A small network was shown many inputs. Here are its activations along a few directions, one row for each input.
Each table varies a few parts of the input and shows all the possible inputs, shuffled.
Descriptions start from the smaller parts, as in this example, which fits no table here: one of 4 places along a line, together with either a single point or one of 11 places along a line or (one of 3 separate values, together with one of 8 places around a ring).
Shared parts are said once, and a part with two or three values counts as separate values.
In the rows, zero is written as 128.

Other details of the inputs vary at random and push rows far along three fixed directions, the same in every table; ignore that.

Table:
row 1: [161 101 247 121 150 151 181 110 159 126 149]
row 2: [ 95 109 102 124 160 127 129 108 132  95 125]
row 3: [ 73 127 117 151 156  82 116 159 126 125 130]
row 4: [153 107 219 116 148 136 176 120 131 136 144]
row 5: [133 139 198 119 135 119 150 144 124 123 150]
row 6: [167 112 110 132  78 185 119  88 156 145 117]
row 7: [ 70 162  50 120 162  78  93 153  83 114 119]
row 8: [168 139 211 115  91 157 141 140 130 155 136]
row 9: [121 127 199 112 148 123 153 141 119 127 148]
row 10: [108 112 111 126 158 114 145 119 122 101 126]
row 11: [133 129  55 133  99 161  93  95 143 134 102]
row 12: [ 95 136 154 120 148 112 143 130 118 110 139]
row 13: [133  98  22 130 128 170  90  96 150 120 103]
row 14: [ 66 118  86 122 181  95 126 122 111  82 131]
row 15: [108  92 146 155 148 116 139 135 152 132 135]
row 16: [ 84 152 159 148 142  50 138 192  93 138 142]
row 17: [ 86 169  54 123 144  79  92 168  77 116 115]
row 18: [146 173 170 117  94 118 128 160  98 164 130]
row 19: [136 110 208 121 163 129 170 118 145 120 152]
row 20: [104 173 100 118 125  87 100 169  77 130 121]
row 21: [101 176 115 118 123  94 103 166  84 137 131]
row 22: [117  78 166 126 207 120 176 104 149  92 148]
row 23: [193  87 159 123  92 202 139  91 169 149 125]
row 24: [143  88  93 124 134 177 110  91 158 120 114]
row 25: [155 114  52 131 110 165 103 102 144 143 104]
row 26: [121  74  95 127 152 174 125  73 171  96 115]
row 27: [158 148  97 126  79 165  94 121 132 161 108]
row 28: [105 118 111 127 153 115 144 120 121 109 133]
row 29: [ 75 124 118 121 194 100 124 132 125  82 135]
row 30: [ 91  80 103 153 161  93 133 128 161 117 136]
row 31: [161 186 175 122  71 109 126 175  94 156 136]
row 32: [108 137 140 155 125  74 137 177 112 146 134]
row 33: [151 111 169 121 142 137 160 124 130 136 133]
row 34: [136  76  83 135 154 160 141  73 160 107 114]
row 35: [113 166 122 125 127  98 111 160  99 120 130]
row 36: [128  70  84 129 150 165 130  72 162  97 114]
row 37: [166 156  86 137  76 145 103 136 125 152 119]
row 38: [ 81 168  83 123 127  89 103 153  88 111 125]
row 39: [130 110 118 126 138 155 116 107 156 110 129]
row 40: [151 181 157 127  96 100 128 166  93 149 130]
row 41: [133  69 202 119 188 142 180 100 161  95 151]
row 42: [127 129 208 111 145 127 152 142 123 128 140]
row 43: [118 141  19 135 106 132  85 108 118 127  99]
row 44: [168 139 100 129  83 158 112 126 128 159 117]
row 45: [102 182 116 125 123  94 102 162  96 127 134]
row 46: [204 136 120 136  60 172 118 125 146 159 112]
row 47: [189 145 122 133  55 176 106 119 146 164 121]
row 48: [ 84  82  89 128 197 121 141  86 137  84 126]
row 49: [106 116 178 115 178 121 150 125 125 115 137]
row 50: [147 134 197 116 114 145 141 133 130 147 139]
row 51: [ 53 127 115 147 164  54 120 167 121 115 143]
row 52: [185 164 108 134  56 151 105 135 126 167 113]
row 53: [132 168 130 126 103  98 139 151  95 144 125]
row 54: [124 131 153 148  98  87 129 163 133 153 138]
row 55: [151  65 129 122 147 184 139  77 172 122 129]
row 56: [180 119 129 131  75 171 139 108 146 146 118]
row 57: [ 80 123 100 124 193  87 131 142 114  84 141]
row 58: [155 142 203 121 116 122 157 144 122 141 150]
row 59: [145 116  56 132 111 170  87 102 140 135 101]
row 60: [112  69  45 132 156 165 114  63 164  95 116]
row 61: [143 175 164 124  83 115 137 149  99 157 129]
row 62: [112 115 145 125 154 132 143 107 135 110 127]
row 63: [120 159  95 157  67 102  86 167 132 163 119]
row 64: [175 148 208 123  93 147 149 135 138 157 138]
row 65: [112 158 111 127 120 108 122 137 101 127 121]
row 66: [109  86 181 118 169 145 164  97 154  96 143]
row 67: [136 171 134 128 116  93 131 162  97 140 133]
row 68: [180 162 103 138  61 157  96 134 125 161 111]
Each input here is: one of 4 places along a line, together with either one of 2 separate values or (one of 3 separate values, together with one of 5 places around a ring).
The inputs of row 15 and row 3 match in every part but the place on the line of 4. If row 59 is changed in the same way as row 15 into row 3, which row does it become?
> row 49
The inputs of row 52 and row 67 match in every part but the place on the line of 4. If row 36 is changed in the same way as row 52 into row 67, which row does it become?
> row 10
Start at row 7 and move only the place on the ring of 5, one step at a time. The first step leads to row 55. Which rows follow, in order?
> row 23, row 20, row 4

Table:
row 69: [140  99  80 128 137 164 126  83 150 115 117]
row 70: [138 103  84 128 142 151 122  96 148 106 120]
row 71: [150 167 138 125  84 136 113 144 119 150 127]
row 72: [108 138  73 132 138  98 109 147 108 127 123]
row 73: [108 117  90 125 145 144 110 104 141 111 123]
row 74: [127  91 180 114 182 153 150 104 152 110 140]
row 75: [112 154  77 119 150 112 105 137  97 118 115]
row 76: [ 64 131 106 130 194  62 133 157  97  97 141]
row 77: [122 211 117 121  96  77 113 181  64 143 129]
row 78: [168 167  98 120  60 153 106 132 104 155 106]
row 79: [117  78 159 136 161 140 148 106 167 114 138]
row 80: [120 139 206 122 139  97 151 165 116 141 152]
row 81: [117  80 160 135 165 138 147 112 164 112 142]
row 82: [171 128 132 142  78 145 132 129 139 157 119]
row 83: [160 130 142 142  72 151 120 128 147 160 121]
row 84: [176 135 159 117  73 180 125 114 138 152 119]
row 85: [108  87 143 136 155 132 141 104 160 116 134]
row 86: [121 142 200 129 131  85 173 153 106 137 145]
row 87: [126 142  86 128 113 138  93 127 131 121 118]
row 88: [135  86  99 141 143 145 133 104 156 117 123]
row 89: [179 117 152 141  77 154 145 117 148 158 121]
row 90: [ 82 137  63 120 154 120  94 121 114 101 119]
row 91: [ 97 146  96 136 134 100  99 158 115 128 128]
row 92: [126 148 232 107 148  96 184 149  92 124 153]
What is each input in this table made of?
> one of 2 separate values, together with either a single point or one of 5 places along a line or one of 6 places along a line
The inputs of row 74 and row 75 match in every part but the choice among 2 separate values. If row 80 is changed in the same way as row 74 into row 75, which row does it become?
> row 72
Change only the choice among 2 separate values in row 92. List by row number the other rows that result.
> row 90
Start at row 78 and move only the place on the line of 5, one step at a time. The first step leads to row 92. Which rows follow, in order?
> row 69, row 77, row 70
Start at row 72 and move only the place on the line of 6, one step at a time. The first step leads to row 76. Which rows follow, in order?
> row 88, row 82, row 89, row 86

Table:
row 93: [ 73 135 130 109 157 110 114 140 105 114 133]
row 94: [124 123  80 140  98 156 108  98 147 128 105]
row 95: [ 93 123  83 111 172 127 123 102 118  71 128]
row 96: [143 112 180 131 112 147 138 121 157 136 137]
row 97: [136 138  19 147  83 140  86 112 126 138  95]
row 98: [103  94 178 110 158 141 162  98 125 110 141]
row 99: [122 136 179 101 157 130 142 134 124  96 146]
row 100: [103 107 128 111 173 114 139 134 106 122 128]
row 101: [145 136 185 116 151 128 169 115 119 130 140]
row 102: [138 118 184 132 110 150 134 119 153 139 131]
row 103: [120 160  70 138  80 119  99 136 115 135 113]
row 104: [120 152  57 139  80 133  90 122 123 134 102]
row 105: [ 64 161 130 128 151  71 111 164  99 113 137]
row 106: [142 101 181 133 146 131 162 126 144 137 132]
row 107: [193 128 154 113 111 161 140 127 124 136 128]
row 108: [ 97  63 103 138 196 135 126 101 172  94 134]
row 109: [140 144 100 123 117 156 116  94 132 132 118]
row 110: [122 142  78 123 134 147  85 106 137 124 115]
row 111: [158 146 131 142  83 131 109 158 131 159 128]
row 112: [ 94  62 107 134 200 122 163  87 157  84 138]
row 113: [145 157 116 115  77 136 124 139  93 160 110]
row 114: [144 126 131 117 107 158 112 138 130 154 121]
row 115: [ 90 129 122 137 163  95 114 152 120 117 135]
row 116: [123  54  95 140 181 148 137  85 172 106 122]
row 117: [150 139 168 133  84 136 126 142 139 150 135]
row 118: [147 187 160 110 113 113 119 184  86 133 139]
row 119: [160 121 191 118 148 158 146 117 149 141 141]
row 120: [152 167 119 114 106 128 133 139  91 121 124]
row 121: [142  98 157 133 116 153 152  95 158 124 131]
row 122: [ 74 158 131 128 148  68 119 170 103 112 146]
row 123: [125  94  51 146 137 145  92 114 162 119 123]
row 124: [171  83 148 140 124 152 151 110 162 142 131]
row 125: [ 79 144 127 129 147  77 140 147 108 106 143]
row 126: [117 159 188 126 128  72 168 164  91 134 144]
row 127: [111 119  53 142 133 112 119 119 126 115 122]
row 128: [ 95 170 128 133 147  43 133 192  76 129 144]
row 129: [165 150 124 139  83 121 121 154 118 164 118]
row 130: [177 129 184 120 130 149 150 118 132 151 133]
row 131: [157 134 127 143  86 155 103 136 146 159 115]
row 132: [164 122 142 137  89 153 145 109 141 150 114]
What is each input in this table made of?
> one of 5 places around a ring, together with either one of 3 separate values or one of 5 places along a line
The inputs of row 100 and row 113 match in every part but the place on the ring of 5. If row 128 is changed in the same way as row 100 into row 113, which row does it become?
> row 127
Change only the place on the ring of 5 in row 96. List by row number the other rows that result.
> row 108, row 121, row 126, row 129
Change only the choice among 3 separate values in row 118. List by row number the other rows that result.
> row 114, row 119
Start at row 111 and move only the place on the ring of 5, one step at a time. The first step leads to row 117. Which rows follow, in order?
> row 103, row 112, row 124

Table:
row 133: [145 145 102 113  98 148 113 122 107 132 112]
row 134: [171 154  92 123  98 174 104 109 134 146 113]
row 135: [116  86 187 100 180 145 182 103 137  90 147]
row 136: [ 98 129 161 132 164  68 163 150 109 118 143]
row 137: [145  59 159 135 156 145 172  88 174 119 143]
row 138: [164  81 195 125 140 158 155 114 174 134 149]
row 139: [ 84 135 166 127 180  83 137 169 104 114 145]
row 140: [ 96  41  26 148 188 158 120  63 176  91 109]
row 141: [170 122  94 142  86 168  92 125 152 153 105]
row 142: [111 165 113 132  90 114 103 150 111 143 128]
row 143: [146  92 205 126 125 155 164  99 172 128 149]
row 144: [171 147  93 122  94 175 103 105 130 148 111]
row 145: [129 144  63 132 134 122 111 122 120  88 125]
row 146: [122 176 182 125 124  73 130 192  94 144 141]
row 147: [146 153 107 140  78 117 120 151 109 161 125]
row 148: [118 122  83 141 110 147  99 108 147 125 107]
row 149: [ 27 112  95 129 221  68 126 124 124  66 139]
row 150: [199 118 224 108  86 176 166 108 135 160 131]
row 151: [ 99 145  64 114 152 121  98 120 100 114 112]
row 152: [137 152 103 146  94 109 121 149 110 151 111]
row 153: [112 174 186 121 126  77 132 196  86 147 152]
row 154: [110 164 114 136  93 117 104 149 109 141 119]
What is each input in this table made of?
> either a single point or one of 6 places along a line or (one of 3 separate values, together with one of 5 places around a ring)
